Each row below holds a small network's activations on one input, seen along a few directions.
In each table, some parts of the input vary, and every possible input appears once, in random order.
Descriptions start from the smaller parts, as in this example, which fits no table here: line(6) and (point or ring(9) or (values(2) and ring(8))).
Shared parts are said once, and a part with two or three values counts as separate values.

Other details of the inputs vary at random and push rows far along three fixed directions, the same in every table; ignore that.

Table:
row 1: [9 17 16 1 11 31 41 46 7 -71 43 -3 12 -17]
row 2: [-10 -42 -9 -11 -17 -1 6 -21 3 54 -53 -13 -50 6]
row 3: [2 27 -20 2 24 -1 -26 -28 5 8 25 3 49 3]
row 4: [8 29 -14 7 21 -13 -21 -6 14 -13 13 4 50 1]
row 5: [-33 -5 27 21 -7 31 22 -20 2 -8 27 -5 -53 3]
row 6: [-9 -12 10 0 18 -6 -43 -27 30 63 6 -8 11 17]
row 7: [5 -16 -26 -7 -20 -11 18 -6 -20 0 -40 10 -13 -13]
row 8: [-7 0 6 -6 2 21 13 10 9 -15 18 -2 -10 -2]
row 9: [22 -4 -30 5 -11 -14 32 14 -9 -23 -49 -4 2 -12]
row 10: [38 12 -55 3 -8 -26 38 6 -36 -39 -46 16 35 -24]
row 11: [15 -9 -32 -3 -22 -6 33 6 -13 -25 -43 10 -4 -11]
row 12: [-3 16 26 2 -2 30 19 42 5 -52 42 -1 -7 1]
row 13: [4 -6 -21 -6 -17 -23 10 3 -20 -7 -45 1 -18 -1]
row 14: [-18 -5 9 0 4 -4 -49 -31 24 53 8 6 10 19]
row 15: [-10 -35 -2 -8 -34 -13 -6 -13 -14 46 -54 9 -47 10]
row 16: [-22 -29 50 -9 -17 25 -3 23 20 11 27 4 -50 4]
row 17: [12 31 -7 9 14 -16 -29 -6 -5 -12 22 10 51 2]
row 18: [13 39 -11 7 32 -17 -21 -4 6 -20 16 -8 57 7]
row 19: [-9 34 -9 29 34 -15 -2 -43 2 -14 14 -19 19 1]
row 20: [-29 -21 50 -8 -23 29 -7 19 0 14 37 2 -51 13]
row 21: [6 -13 -32 -6 -11 -12 22 -2 -3 -9 -46 3 -7 -6]
row 22: [19 29 -4 12 25 -22 -26 -1 -4 0 15 -6 46 3]
row 23: [9 -19 -20 -6 -9 -10 20 -3 -18 13 -43 -10 -25 -11]
row 24: [-16 -2 13 1 4 -3 -53 -32 19 62 9 6 10 27]
row 25: [14 -7 -28 -9 -5 -17 32 5 -20 -22 -44 -6 -9 -16]
row 26: [-19 -27 51 -8 -8 20 -4 22 21 10 24 -3 -43 3]
row 27: [3 17 18 -1 13 37 38 40 4 -63 45 -8 1 -14]
row 28: [7 22 -8 9 14 -8 -27 -16 10 14 15 11 48 6]
row 29: [-12 -23 53 1 -10 24 -1 31 16 9 28 -3 -40 1]
row 30: [-4 7 8 5 19 -12 -44 -22 17 45 7 -12 19 21]
row 31: [9 -3 -22 -7 -12 -25 25 10 -28 -25 -46 -8 -13 -7]
row 32: [-4 0 -25 25 -2 -11 39 -31 -18 -10 -41 -19 -31 -7]
row 33: [10 21 -3 8 14 -17 -32 -14 0 16 15 13 46 1]
row 34: [14 -14 -21 -4 -21 -15 18 -2 -20 3 -44 15 -7 -10]
row 35: [13 -5 -27 -2 -17 -23 23 12 -17 -27 -47 6 -7 -14]
row 36: [-12 0 14 0 5 -13 -53 -29 2 62 9 6 7 22]
row 37: [-19 -13 32 -4 -10 49 14 13 6 6 38 4 -34 3]
row 38: [4 -9 -21 -4 -25 -17 11 0 -27 -2 -44 7 -18 -1]
row 39: [9 22 2 7 23 -22 -34 -9 -4 15 20 -11 38 7]
row 40: [8 24 19 6 -2 29 32 53 4 -78 43 2 7 -7]
row 41: [6 25 -18 1 23 1 -20 -22 6 3 28 5 48 1]
row 42: [9 -4 -29 -1 -22 -8 19 -3 -22 0 -46 6 -8 3]
row 43: [5 -13 -13 -5 -15 -23 13 8 -13 -9 -51 -4 -23 -3]
row 44: [1 20 -2 -3 34 -14 -32 -19 6 12 22 -8 35 -1]
row 45: [12 30 -15 3 23 -8 -20 -15 -6 -8 31 8 54 -7]
row 46: [35 21 -68 4 -5 -18 44 1 -30 -56 -44 10 43 -25]
row 47: [1 -1 23 3 -7 40 30 35 6 -32 39 12 -6 -5]
row 48: [-21 -32 -11 -15 -28 -9 1 -15 -4 34 -51 -8 -53 14]
row 49: [15 29 -4 8 28 -24 -24 0 7 -16 16 -1 54 -5]
row 50: [-23 -29 51 -11 -6 29 2 23 17 9 30 -5 -48 0]
row 51: [-15 -21 51 1 -13 36 4 32 21 5 28 -9 -46 11]
row 52: [-16 -4 9 -6 12 -3 -50 -41 6 70 18 4 6 14]
row 53: [-25 -16 42 -3 -20 38 0 22 11 4 33 2 -44 15]
row 54: [-22 -4 9 -10 18 -9 -54 -37 16 61 15 -4 -1 14]
row 55: [16 8 -39 0 -20 -10 36 4 -34 -28 -40 5 6 -7]
row 56: [7 -12 -21 -3 -15 -11 21 2 -16 3 -46 -13 -19 1]
row 57: [10 28 -8 7 28 -15 -19 -3 17 -13 12 -3 51 1]
row 58: [13 -18 -20 -5 -9 -12 23 0 -18 7 -43 -8 -19 -13]
row 59: [28 34 -4 7 12 8 37 49 -8 -91 41 8 42 -26]
row 60: [4 5 26 1 5 25 26 39 15 -50 34 -2 1 -8]
row 61: [-11 -30 52 -3 -11 24 -1 25 18 18 25 -4 -44 2]
row 62: [6 -15 -31 -5 -19 -5 23 -5 -9 -5 -42 9 -8 -5]
row 63: [-15 -34 53 -4 -9 30 0 26 19 23 30 -4 -48 3]
row 64: [4 23 -2 4 13 -17 -35 -18 -12 21 20 6 39 10]
row 65: [-13 -5 10 -5 11 -4 -48 -38 7 67 17 6 9 13]
row 66: [-16 -31 51 -5 -7 31 1 22 16 23 32 -6 -46 0]
row 67: [-24 -18 37 -8 -7 38 5 19 24 0 36 0 -36 4]
row 68: [-18 0 10 0 4 -5 -54 -32 20 51 11 4 12 25]
row 69: [8 4 37 9 -3 21 16 47 0 -37 37 -4 -11 -5]
row 70: [-29 -18 51 -10 -16 23 -6 24 6 7 36 -5 -52 12]
row 71: [-9 36 -18 28 27 -15 -2 -45 -1 -16 12 -12 21 0]
row 72: [13 34 -3 6 29 -25 -27 -3 -2 -13 17 -6 50 3]
row 73: [-17 -37 -2 -12 -23 -12 -5 -13 7 38 -61 -9 -52 15]
row 74: [7 17 -8 3 18 -14 -32 -18 5 12 22 12 47 0]
row 75: [-18 -41 -9 -19 -23 -12 -3 -22 -4 48 -51 -2 -55 3]
row 76: [-4 3 25 -4 8 35 27 32 12 -40 40 -8 -10 -7]
row 77: [5 21 -15 3 21 1 -22 -26 5 20 22 6 45 4]
row 78: [3 -4 -31 -4 -23 -10 19 -5 -23 -10 -41 2 -9 0]
row 79: [2 11 -36 25 -8 -4 53 -26 -29 -35 -32 -3 -18 -12]
row 80: [-1 -10 -20 -9 -12 -16 18 -2 -12 -5 -48 -12 -21 3]
row 81: [-1 3 31 4 -12 25 16 40 -1 -39 39 11 -8 -9]
row 82: [6 10 22 -1 0 27 31 46 -1 -60 47 4 0 -19]
row 83: [1 21 -10 0 21 -8 -34 -26 -2 17 27 5 40 0]
row 84: [-4 -3 4 0 22 -6 -38 -28 24 53 8 -9 20 12]
row 85: [-14 -10 15 -6 20 -17 -49 -26 23 53 8 -3 9 13]
row 86: [-22 -37 -15 -18 -20 -2 0 -27 2 45 -52 -7 -53 7]
row 87: [12 23 -17 4 21 0 -16 -18 5 7 23 10 53 -1]
row 88: [14 -8 -35 -2 -4 -4 31 -4 -15 -5 -44 -11 -7 -12]
row 89: [17 5 23 8 0 31 40 51 8 -57 34 -2 1 -15]
row 90: [2 4 23 0 8 28 29 40 15 -51 37 -3 1 -8]
row 91: [16 32 -19 6 26 -15 -18 -8 15 -18 16 5 60 -2]
row 92: [9 18 -8 3 18 -10 -27 -21 -1 19 21 12 46 -3]
row 93: [-15 -35 -3 -11 -29 -20 -10 -10 -4 36 -56 0 -51 10]
row 94: [37 13 -58 4 -11 -21 41 2 -26 -40 -51 14 35 -19]
row 95: [9 -16 -21 -5 -23 -16 15 -2 -16 -2 -43 12 -12 -10]
Description of these inputs: line(5) and (point or (values(2) and line(9))).
Q: Changing only the line(5) part turns row 61 into row 16. The same change can be made to row 69. Which row results?
A: row 93
Q: Changing only the line(5) part turns row 40 into row 24. The same change can be made to row 48. Which row results?
A: row 55
Q: Start at row 52 and move only the line(9) part, one step at a time. The first step leads to row 65. Which rows follow, in order?
A: row 92, row 10, row 34, row 33, row 15, row 36, row 64
Q: Which other rows does row 87 become when the values(2) part takes its other values? List them by row number.
A: row 92
Q: Start at row 2 and move only the line(5) part, one step at a time. The first step leads to row 76. Which rows follow, in order?
A: row 8, row 41, row 77

Table:
row 96: [6 11 12 2 19 -3 -24 9 23 -1 26 -2 31 4]
row 97: [-3 18 2 0 18 10 -16 -10 5 3 38 1 27 2]
row 98: [-7 20 1 0 14 9 -19 -13 3 -1 38 8 26 3]
row 99: [26 -16 -75 -9 -28 -55 12 -29 -44 24 -110 8 4 -9]
row 100: [7 10 -70 9 29 -74 -51 -99 -4 79 -79 -11 47 12]
row 101: [44 27 -94 0 -6 -50 62 6 -48 -81 -95 -5 36 -28]
row 102: [-15 -43 27 -12 -24 2 -3 7 0 41 -22 -1 -57 5]
row 103: [2 19 18 2 13 -11 -31 11 7 -3 27 0 28 9]
row 104: [-6 23 4 16 18 11 -10 -21 5 1 38 -1 23 5]
row 105: [19 21 -5 17 -5 21 77 49 -19 -104 9 -8 -8 -27]
row 106: [7 14 17 3 16 -10 -29 10 8 0 29 -2 28 2]
row 107: [2 15 12 0 16 -3 -27 9 21 -4 24 0 31 10]
row 108: [-14 -45 21 -14 -27 19 6 11 12 35 -20 3 -55 5]
row 109: [-15 -32 13 -12 -19 21 23 8 -2 13 -14 -5 -58 -3]
row 110: [8 9 11 1 20 1 -19 5 19 4 28 1 33 1]
row 111: [-14 -42 17 -14 -33 23 12 13 7 26 -17 8 -52 6]
row 112: [3 18 11 2 4 0 -28 1 -3 3 36 16 30 4]
row 113: [-27 -57 32 -17 -32 6 -21 -9 5 78 -29 0 -75 15]
row 114: [-18 -38 18 -14 -37 24 11 12 5 19 -14 15 -53 6]
row 115: [0 16 9 1 28 2 -15 -7 11 1 33 -8 25 -1]
row 116: [2 -3 4 11 -13 26 55 22 -14 -45 1 -4 -33 -15]
row 117: [4 12 -5 13 -22 32 70 32 -24 -79 12 9 -22 -19]
row 118: [-9 26 11 14 23 -2 -17 -13 13 -9 29 -10 19 11]
row 119: [-2 17 9 2 26 -2 -20 -3 14 -3 31 -11 23 2]
Q: Changing only one part turns row 96 into row 110. The same change can be made to row 106. Which row results?
A: row 102
Q: What is each input in this table made of?
A: line(4) and line(6)
Q: Start at row 101 and move only the line(6) part, one step at a time. The first step leads to row 119. Which rows follow, in order?
A: row 115, row 109, row 97, row 98
Q: Which other rows does row 103 become when the line(4) part takes its other values? List them by row number.
A: row 101, row 107, row 118
Q: Which other rows does row 108 become when the line(4) part takes its other values? List them by row number.
A: row 109, row 113, row 116
